These are the activations of a small neural network, seen along a few directions. Each row is one input.
Each table varies a few parts of the input and shows all the possible inputs, shuffled.
A made-up example of a description, with smaller parts first: line(4) and (point or ring(9) or (values(2) and ring(5))).
Shared parts are said once, and a part with two or three values counts as separate values.
In the rows, zero is written as 128.

Other details of the inputs shift rows strongly along three fixed directions, in all tables alike. That doesn't count.

Rows:
R1: [ 78  84 169 134 122 211  77 164 111 151  94 105 149]
R2: [120 137 135 134 126 128 127 116 124 124 138 141 155]
R3: [133 127 121 125 138 120 125 129 144 126 124 123 124]
R4: [121 133 129 127 126 130 138 116 104 130 126 138 145]
R5: [128 119 122 131 131 128 138 126 132 131 127 126 109]
R6: [132 121 122 124 138 121 126 133 143 124 129 125 123]
R7: [122 122 128 120 125 121 131 125 132 139 131 121 111]
R8: [131 118 117 128 132 120 131 135 141 127 129 121 124]
R9: [128 126 119 126 132 124 130 126 125 136 124 123 110]
R10: [ 76  85 153 142 130 218  84 165 111 147  88 109 149]
R11: [127 125 123 128 132 124 132 126 125 135 126 123 108]
R12: [129 130 127 132 134 124 123 126 145 124 132 122 119]
R13: [132 120 112 128 129 126 128 132 139 124 134 120 122]
R14: [136 201 135 120  84 156 156 217 138 124 128 181 124]
R15: [121 140 130 128 127 128 133 120 115 129 135 129 156]
R16: [128 126 119 126 132 124 130 126 125 135 125 123 109]
R17: [131 125 125 127 138 126 126 130 143 126 139 122 121]
R18: [130 122 120 131 132 125 131 132 141 129 139 118 122]
R19: [136 131 129 128 135 124 121 127 140 128 133 116 120]
R20: [131 124 116 129 132 121 130 132 142 130 124 119 125]
R21: [131 124 123 127 137 129 130 123 134 130 125 130 110]
R22: [121 126 131 130 127 135 147 116 110 124 128 140 145]
R23: [129 121 127 127 137 128 132 124 134 128 127 130 109]
R24: [125 129 114 131 123 116 116 130 134 128 131 120 119]
R25: [132 137 130 125 126 132 126 118 117 118 130 134 156]
R26: [128 138 139 134 121 126 128 118 116 124 133 130 155]
R27: [121 132 122 135 117 128 129 119 120 122 132 139 156]
R28: [133 123 117 124 135 126 123 130 141 120 134 124 121]
R29: [134 121 134 119 130 122 129 122 137 131 130 123 112]
R30: [128 131 115 128 125 118 120 130 135 124 127 117 119]
R31: [137 125 126 129 130 125 127 125 126 134 125 123 110]
R32: [134 128 123 131 125 119 112 128 139 122 131 124 119]
R33: [126 132 131 126 132 137 137 112 113 126 126 145 145]
R34: [130 122 118 130 132 129 134 124 132 134 125 126 111]
R35: [129 122 126 127 137 128 132 123 134 129 126 130 109]
R36: [135 124 131 128 134 127 128 123 130 129 126 126 108]
R37: [128 120 121 131 131 128 137 125 132 133 126 126 110]
R38: [125 118 127 124 125 126 136 123 138 137 131 124 112]
R39: [133 130 129 126 122 128 128 123 112 120 135 133 156]
R40: [135 122 129 130 130 123 129 126 126 133 126 123 109]
R41: [ 87  78 155 141 134 206  71 177 126 150  88  91 111]
R42: [133 136 128 127 122 129 126 120 113 123 130 131 157]
R43: [130 133 139 127 130 131 131 120 118 120 140 134 156]
R44: [144 196 131 116  95 149 143 225 161 125 127 169  88]
R45: [119 134 130 138 120 127 132 118 122 127 137 137 156]
R46: [134 121 130 129 130 123 130 127 125 130 127 122 109]
R47: [124 127 119 131 126 111 119 133 136 131 126 121 122]
R48: [123 128 136 126 133 135 141 114 112 121 128 144 144]
R49: [127 136 125 125 129 133 129 117 121 119 131 138 157]
R50: [124 134 133 128 129 126 131 119 124 118 123 140 157]
R51: [119 130 132 126 126 129 141 118 104 127 128 138 144]
R52: [134 122 132 127 134 126 129 124 130 127 126 126 108]
R53: [123 128 130 132 126 135 144 114 111 129 128 141 145]
R54: [127 118 125 123 127 126 136 125 139 135 129 123 114]
R55: [136 124 126 129 130 124 127 126 125 134 125 123 110]
R56: [132 129 129 137 124 116 116 129 137 132 136 118 119]
R57: [125 123 123 127 132 123 133 127 125 133 127 123 108]
R58: [119 139 132 132 123 125 131 119 115 125 133 130 154]
R59: [134 121 132 126 134 126 130 125 129 126 127 126 108]
R60: [134 121 132 126 135 126 131 125 130 125 126 125 108]
R61: [138 121 125 126 130 116 123 136 135 128 129 118 123]
R62: [132 126 111 129 129 126 127 129 140 127 129 118 123]
R63: [137 125 128 130 131 121 123 133 135 130 139 115 121]
R64: [126 120 132 120 130 126 131 121 140 133 132 128 111]
R65: [129 124 118 132 128 118 128 131 143 126 122 121 123]
R66: [121 126 131 130 126 134 146 116 110 125 128 141 145]
R67: [137 125 125 129 130 125 127 125 126 135 124 123 110]
R68: [127 126 122 127 133 120 126 133 135 131 139 115 120]
R69: [125 122 126 119 127 119 132 125 132 137 130 120 113]
R70: [124 130 126 130 127 136 142 114 111 129 126 141 146]
R71: [124 138 122 125 124 128 129 121 113 124 130 131 157]
R72: [127 128 121 136 128 123 128 128 143 128 131 118 120]
R73: [136 123 129 130 130 124 129 125 126 134 126 123 109]
R74: [125 122 123 126 133 123 134 128 125 130 126 122 108]
R75: [128 125 122 131 131 115 120 128 145 126 127 129 122]
R76: [125 138 133 128 133 133 132 116 123 124 135 136 157]
R77: [124 136 128 132 127 133 138 118 121 127 135 132 158]
R78: [128 135 130 133 115 124 121 119 113 123 133 136 155]
R79: [127 128 142 122 119 128 136 116 111 131 131 136 148]
R80: [136 129 124 128 128 122 116 127 139 118 127 120 119]
R81: [138 127 126 125 135 119 121 131 140 126 124 119 123]
R82: [136 126 126 131 126 114 120 132 137 126 122 118 122]
R83: [126 122 117 135 126 116 124 131 143 130 126 124 123]
R84: [134 121 130 129 131 123 131 127 125 129 127 122 109]
R85: [128 121 130 119 132 126 131 123 141 132 129 127 113]
R86: [131 121 137 120 127 124 128 122 136 133 131 125 110]
R87: [127 128 120 128 128 113 124 132 137 127 122 118 121]
R88: [133 126 128 131 128 114 116 130 141 126 126 125 121]
R89: [132 129 136 124 129 126 130 123 118 119 130 137 158]
R90: [130 136 131 131 118 126 125 119 113 118 128 132 155]
R91: [117 138 131 134 121 122 127 119 115 129 137 134 154]
R92: [135 202 139 119  87 154 146 216 140 125 132 188 123]
R93: [123 128 136 126 132 135 140 114 112 122 129 145 144]
R94: [132 131 131 124 126 131 127 121 116 115 135 136 156]
R95: [131 125 123 126 138 129 129 122 134 130 125 130 110]
R96: [138 126 124 127 130 117 122 133 136 131 124 116 124]
R97: [123 136 127 125 127 123 133 123 115 127 125 132 159]
R98: [131 130 131 134 129 119 116 127 141 128 136 121 119]
R99: [136 124 129 127 134 127 127 123 130 129 125 126 109]
R100: [129 122 118 124 132 115 126 136 135 129 129 118 123]
R101: [137 130 127 131 131 121 122 130 136 133 134 113 121]
R102: [130 125 114 124 129 121 123 134 133 126 134 117 121]
R103: [133 125 126 133 124 111 116 132 137 130 126 121 122]
R104: [128 138 141 132 126 129 128 116 120 119 133 133 154]
R105: [130 123 126 128 137 129 131 122 134 130 126 130 109]
R106: [120 131 132 127 126 129 140 116 104 130 127 138 144]
R107: [137 125 128 126 134 128 126 123 130 130 125 126 109]
R108: [129 134 138 128 125 124 127 119 120 117 123 137 157]
R109: [129 130 141 127 129 133 136 113 109 124 127 142 143]
R110: [131 133 137 126 129 135 134 112 109 125 126 141 145]
Description of these inputs: ring(5) and (values(2) or line(8) or (values(3) and line(4))).
Changing only the ring(5) part turns R110 into R70. The same change can be made to R52. Which row results?
Answer: R5
Changing only the ring(5) part turns R32 into R92. The same change can be made to R86. Which row results?
Answer: R64
Change only the line(4) part in R62. List by row number the other rows that result.
Answer: R13, R14, R27
Change only the values(3) part in R2. List by row number the other rows that result.
Answer: R75, R92
Change only the ring(5) part in R10. List by row number the other rows that result.
Answer: R4, R21, R55, R99
Change only the values(3) part in R20. List by row number the other rows that result.
Answer: R62, R77
Change only the line(8) part in R35. List by row number the other rows that result.
Answer: R21, R23, R33, R48, R93, R95, R105
